A small network was shown many inputs. Here are its activations along a few directions, one row for each input.
In each table, some parts of the input vary, and every possible input appears once, in random order.
A made-up example of a description, with smaller parts first: one of 6 places along a line, together with either a single point or one of 9 places along a line or (one of 3 separate values, together with one of 8 places around a ring).
Shared parts are said once, and a part with two or three values counts as separate values.

Other details of the inputs shift rows strongly along two fixed directions, in all tables alike. That doesn't count.

Rows:
x1: [  0 -21  51  17 -44  27 -11 -63  -6   7  28 -21   2 -29  39  10  37]
x2: [ 24  24 -53 -25  42 -20  40  83  13 -27 -34  40 -12  53 -52   2 -51]
x3: [ -5  -6  27  17 -37  36  17 -49   0  -8  12 -27  -9 -21  56 -12  29]
x4: [-24   1  -8 -11  37 -13 -49  37  -3  64   2  28  -6 -30 -22 -24 -32]
x5: [-32   4 -29 -11  44   2   3  74  38  29 -42  53  -9   0 -18 -24 -27]
x6: [  4 -21  28  27 -35   4 -17 -66 -16  -7  24 -38  20 -14  23  14  33]
x7: [ -2 -19   3  45 -39   2  10 -72 -12 -34  20 -53  24   4  33  11  40]
x8: [  5  31  26   8  40  -9 -28  27 -25  72   0   9 -19 -44  -3 -57 -59]
x9: [ 13   9 -11 -31  10 -22  -2  19  -9 -14   0   7   2  20 -34  23  -5]
x10: [ 16   7  26   3  26  -3 -20  30  -3  41   4  39 -11 -21 -27 -15 -46]
x11: [ -6  -9  19  22 -32 -15 -25 -81 -42   2  30 -71  29 -20  27  10  41]
x12: [  1  25  27  44  38  -2 -29  16 -25  80   3   8 -14 -57   9 -76 -72]
x13: [  2  -2  -1 -16 -35  10  22 -43  -3 -46   4 -44   4  16  32  20  50]
x14: [ 24   7 -24 -92   5   6  49  75  37 -64 -18  65 -25  59 -50  60   9]
x15: [ 26  29 -57 -14  47 -27  28  79   1 -16 -33  32  -7  49 -55  -3 -61]
x16: [-38 -37   1 -10 -25  19  -1 -20  40 -17 -11   8  17   2  19  37  63]
x17: [ 20   8  11   3  33 -15 -22  39  -5  36  -2  36  -6  -9 -42 -13 -53]
x18: [  5 -23   8  18 -42  -4   0 -69 -13 -35  19 -46  27  12  17  35  48]
x19: [-44 -17  -8 -22 -19  17   7 -16  30 -12 -18 -13   8   0  36  16  63]
x20: [ -9 -16  26  68 -37   4 -18 -89 -26   2  30 -60  25 -28  47 -15  27]
x21: [  9  29  -8  33  47 -22 -19  35 -24  50 -10   8  -4 -19 -20 -56 -76]
x22: [-39   0  10   0  42 -14 -49  32   2  76 -11  24   6 -45 -15 -27 -21]
x23: [ -4   1  19   7 -30   8  -2 -55 -17  -4  13 -52   4 -16  42  -7  33]
x24: [ -1  24  33  64  37  -8 -43  -3 -40  95   9 -11  -7 -70  18 -88 -74]
x25: [  4  30  26  17  39 -15 -36  19 -32  75   3  -3 -13 -46   0 -59 -59]
x26: [ 17  13  10  23  41 -30 -39  28 -24  53   2  21   5 -16 -43 -24 -65]
x27: [ -3 -14   4  63 -33  -7  -6 -80 -29 -14  23 -65  31  -6  33   1  29]
x28: [  2   2  31  42   8   8 -14  -7  -8  37  14  10  -7 -37  11 -37 -31]
x29: [ 26   9 -36 -87  12  -6  44  79  32 -65 -22  59 -19  66 -63  59   2]
x30: [-36 -13  -6  -4 -20  13 -18 -33   4  13   6 -27   1 -18  42  -8  38]
x31: [ 19   9 -36 -38   4  11  54  53  34 -57 -28  34 -18  51 -19  20  -7]
x32: [ 18  30 -30 -22  44 -30   7  57 -11   8 -21  12  -8  24 -41 -10 -47]
x33: [  0  28  44  25  35  -3 -42   7 -36  96  10  -4 -19 -66  12 -70 -59]
x34: [  8  -8 -20 -21 -31 -16  13 -37 -14 -52   7 -41  22  37  -6  53  50]
x35: [  4   0 -13 -24 -34   4  27 -35   1 -56  -1 -38   5  32  23  30  49]
x36: [-35 -37 -16   9 -38  29   5 -36  33 -30   8  -5   5   4  38  18  57]
x37: [ 10 -15  -4 -64 -48  18  42 -15  25 -85   4  -1  -4  45   5  71  72]
x38: [  5 -18   9  40 -36 -13 -18 -80 -32 -10  22 -61  36   0  17  21  35]
x39: [ 24   0 -22 -55   2  27  68  78  55 -68 -22  79 -34  59 -37  43  -4]
x40: [  6   3  14  39  12  -2 -12   2  -7  24   8   7  -2 -21  -4 -29 -33]
x41: [ 13   2 -43 -42 -29  -6  49 -11   6 -83 -14 -32   9  68   0  56  51]
x42: [ 11  12   4  36  38 -14 -14  32 -11  35   0  23  -4 -16 -26 -37 -59]
x43: [ 15  19  13 -44  32  -2  -2  65   3  25  -4  54 -28  -4 -42   0 -39]
x44: [  18  -11  -30  -76  -34    7   54   11   29 -103   -8   10   -1   71
  -21   84   64]
x45: [ 14  -1  24   8   8  -2 -19   8  -6  25   8  20  -2 -15 -16  -5 -24]
x46: [ -4 -16  29  40 -35  19   2 -58  -3 -11  23 -27   6 -20  41  -5  28]
x47: [-30 -38  -4  -3 -34  19 -16 -38  22 -11  12  -4  10  -4  26  24  52]
x48: [ -9  -6  21  53 -33  12  -8 -80 -26   6  19 -67  15 -32  60 -28  25]
x49: [-25 -18 -48 -46  18  15  45  85  79 -51 -46  80  -9  52 -33  41  19]
x50: [-20   5 -38 -11  38   1  -6  66  23  29 -22  47 -17   2 -17 -30 -40]
Each input here is: one of 5 places around a ring, together with either one of 2 separate values or one of 8 places along a line.
The inputs of x19 and x22 match in every part but the place on the ring of 5. If x23 is changed in the same way as x19 into x22, which row does it become? -> x29
The inputs of x33 and x43 match in every part but the place on the ring of 5. If x25 is changed in the same way as x33 into x43, which row does it become? -> x37
Which other rows agree with x27 in the place on the ring of 5? List them by row number. -> x7, x20, x28, x36, x39, x40, x42, x46, x49
Change only the place on the line of 8 in x21. List by row number the other rows that result. -> x2, x3, x12, x15, x24, x31, x48
A walk changes only the place on the line of 8. It starts at x38 and steps to x18. List the rest of the walk in order. -> x26, x6, x17, x45, x10, x1
